These are the activations of a small neural network, seen along a few directions. Each row is one input.
Each table varies a few parts of the input and shows all the possible inputs, shuffled.
A made-up example of a description, with smaller parts first: ring(8) and (point or (values(2) and line(4)) or line(11)).
Shared parts are said once, and a part with two or three values counts as separate values.
In the rows, zero is written as 128.

Other details of the inputs shift rows strongly along two fixed directions, in all tables alike. That doesn't count.

Rows:
row 1: [126 177 104  86 178 140 183  73 192  80  96 129 125]
row 2: [118 164 114  82 150 119 164  59 178  57 188 173 135]
row 3: [133 112 138 156  92 128  94 162  90 169 110  77 117]
row 4: [176 107 159 171 174 143 147 140 134 163  42 121 131]
row 5: [135 108 115 138 145 126 148 163 134 133  83 134 149]
row 6: [137 123 150 132 103 117  82 149  81 116 185 117 126]
row 7: [ 80 193  97  69 136 109 155 129 146  45 188 123 133]
row 8: [115  88 145 163  59 135  99  92  73 165 198 117 160]
row 9: [167 135 144 150 170 137 106 171 135 162  44 124  71]
row 10: [110  75 152 152  59 130 103 105  78 173 194 140 160]
row 11: [ 86 165 101  83 139  99 161 159 157 100 129 127 121]
row 12: [149 107 127 143 159 134 146 161 132 118 105 132 143]
row 13: [162 130 125 146 164 147 156 101 174 169   9  90 112]
row 14: [121  93 135 126  76 132 120  83 120 160 166 152 132]
row 15: [ 67 141  77  81 130 108 175 129 151  73 187 155 161]
row 16: [136 110 157 147  81 134  42 127  70 142 205 138 101]
row 17: [124  78 139 153  71 150  81 126  59 128 199 105 164]
row 18: [118 117 146 141  66 146  47 122  64 145 199 118 102]
row 19: [114 125 128 129 104 128  91 149 116 170 121 128  91]
row 20: [154 118 128 139 169 135 130 147 133 107  98 109 151]
row 21: [ 72 178  62  78 164 109 200 120 191  50 151 129 161]
row 22: [178 132 151 157 202 143 149 128 152 143  22  99 138]
row 23: [159 131 145 140 154 121 126 184 123 139  78 113 105]
row 24: [ 88 175 109  86 144 125 177  79 162  58 190 140 165]
row 25: [151 150 126 136 172 129 125 174 159 167  13 126  78]
row 26: [134 120 136 133 105 111 110 174  97 151 121 129 119]
row 27: [175 116 145 141 168 141 152 109 161 143  57 143 105]
row 28: [103 132 123 134  80 127  79 125 106 150 173 118  99]
row 29: [ 87 155 106  92 129 100 181  96 155  81 192 186 162]
row 30: [165  83 154 155  99 138 114 105 117 184  98 149 122]
Each input here is: line(5) and ring(6).
Changing only the ring(6) part turns row 9 into row 18. The same change can be made to row 23. Which row results?
> row 7
Change only the line(5) part in row 28. List by row number the other rows that result.
> row 3, row 8, row 13, row 21
A walk changes only the line(5) part. It starts at row 19 and steps to row 11. List the rest of the walk in order.
> row 15, row 10, row 14

Rows:
row 31: [ 57 149  76  72  95 113 124 105 153  96 202 159  84]
row 32: [ 82 134  90  95  95 103 183  85 158  93 209 130 169]
row 33: [169 129 161 157 160 130 116  91 141 155  82 139 128]
row 34: [122 127 111 135 119 114 132 174 134 158  76  67 113]
row 35: [157 111 117 133 155 145 106 194 112 102  76  95 131]
row 36: [143 114 129 123 118 147  82 138 113 110 159 146  73]
row 37: [131 161 117 155 170 124 150 186 147 148  38  75 113]
row 38: [104 198 121  51 150 104 165 137 158  29 182 144 115]
row 39: [124  88 144 162 102 135  52 181  59 143 173 114 156]
row 40: [ 79 212 123  65 168  91 162 133 153  56 195 151 128]
row 41: [181 117 167 128 153 143 153 112 124 120  81 112 135]
row 42: [148  86 198 164  91 135  93  99  62 169 182 129 160]
row 43: [117  41 123 156  55 147  97 114  75 167 155 107 181]
row 44: [199 119 149 139 146 144 123  93 138 134  75 133 115]
row 45: [154 129 135 145 201 153 143 104 179 143  64 144 116]
row 46: [ 87 152 103  76  85 108 154  47 171  99 200 169 140]
row 47: [ 86 152  85  92 183 114 182 101 159  44 187 166 194]
row 48: [152 137 141 155 136 141 132  87 143 169  68 132 125]
row 49: [146 146 155 145 166 145 175 116 148 161  30 101 141]
row 50: [164  90 136 132 123 162 113  87 128 120 156 160 113]
row 51: [129 102 160 173  90 114  68 168  67 147 197 105 134]
row 52: [113 135 116 112  76 110  88 117 111 156 141 122  89]
row 53: [148 180 141 131 187 114 110 147 158 133  58 126  89]
row 54: [179  58 162 174  75 143 100 118  68 140 188 111 157]
row 55: [134 129 140 113 143 130 179 104 163 157  43  92 138]
row 56: [186 160 137 123 175 131 112 154 154 122  31 110  73]
row 57: [122 105 135 123  89  84 125 198 102 160 151 190 106]
row 58: [116 115  99  93 133 133 157 107 135  38 198 157 185]
row 59: [114 123 169 150  63 133  78 148  53 175 172 110 119]
row 60: [131  91 159 167  94 145  36 140  71 169 185 145  88]
row 61: [148 122 132 135 115 119 110 167  99  97 164 103 117]
row 62: [139 108 147 161 134 121 136 114 116 129 170 122 169]
row 63: [126 119 102 151 174 149 169 133 143 131  45 109 173]
row 64: [131  74 148 178  73 169  83  81  90 188 169 154 124]
row 65: [142 181 123 138 166 127 122 147 152 160  24 110  81]
row 66: [ 56 199  76  77 146 123 152 116 180  69 186 176  92]
row 67: [ 56 165  80  96 118 118 134 156 127  69 195 142 159]
row 68: [ 61 198  93  42 119  93 176 123 163  77 175 128 119]
row 69: [137  77 150 190  67 140 109 111  66 180 180 109 167]
row 70: [116 127  89 119 157 133 136 191 149 143  18  73 131]
row 71: [157 101 137 130 156 100 195 164 165 166  45 188 133]
row 72: [130 118  99 119 157 149 163  88 189 155  47 125 103]
Changing only one part turns row 60 into row 45. The same change can be made to row 56. Which row results?
> row 44
Changing only one part turns row 65 into row 48. The same change can be made to row 53. Which row results?
> row 33
Describe the family of inputs behind these rows.
> values(2) and (point or (line(4) and line(5)))
Change only the line(4) part in row 60. List by row number the other rows that result.
> row 31, row 36, row 66
A walk changes only the line(5) part. It starts at row 70 and steps to row 34. List the rest of the walk in order.
> row 68, row 52, row 31
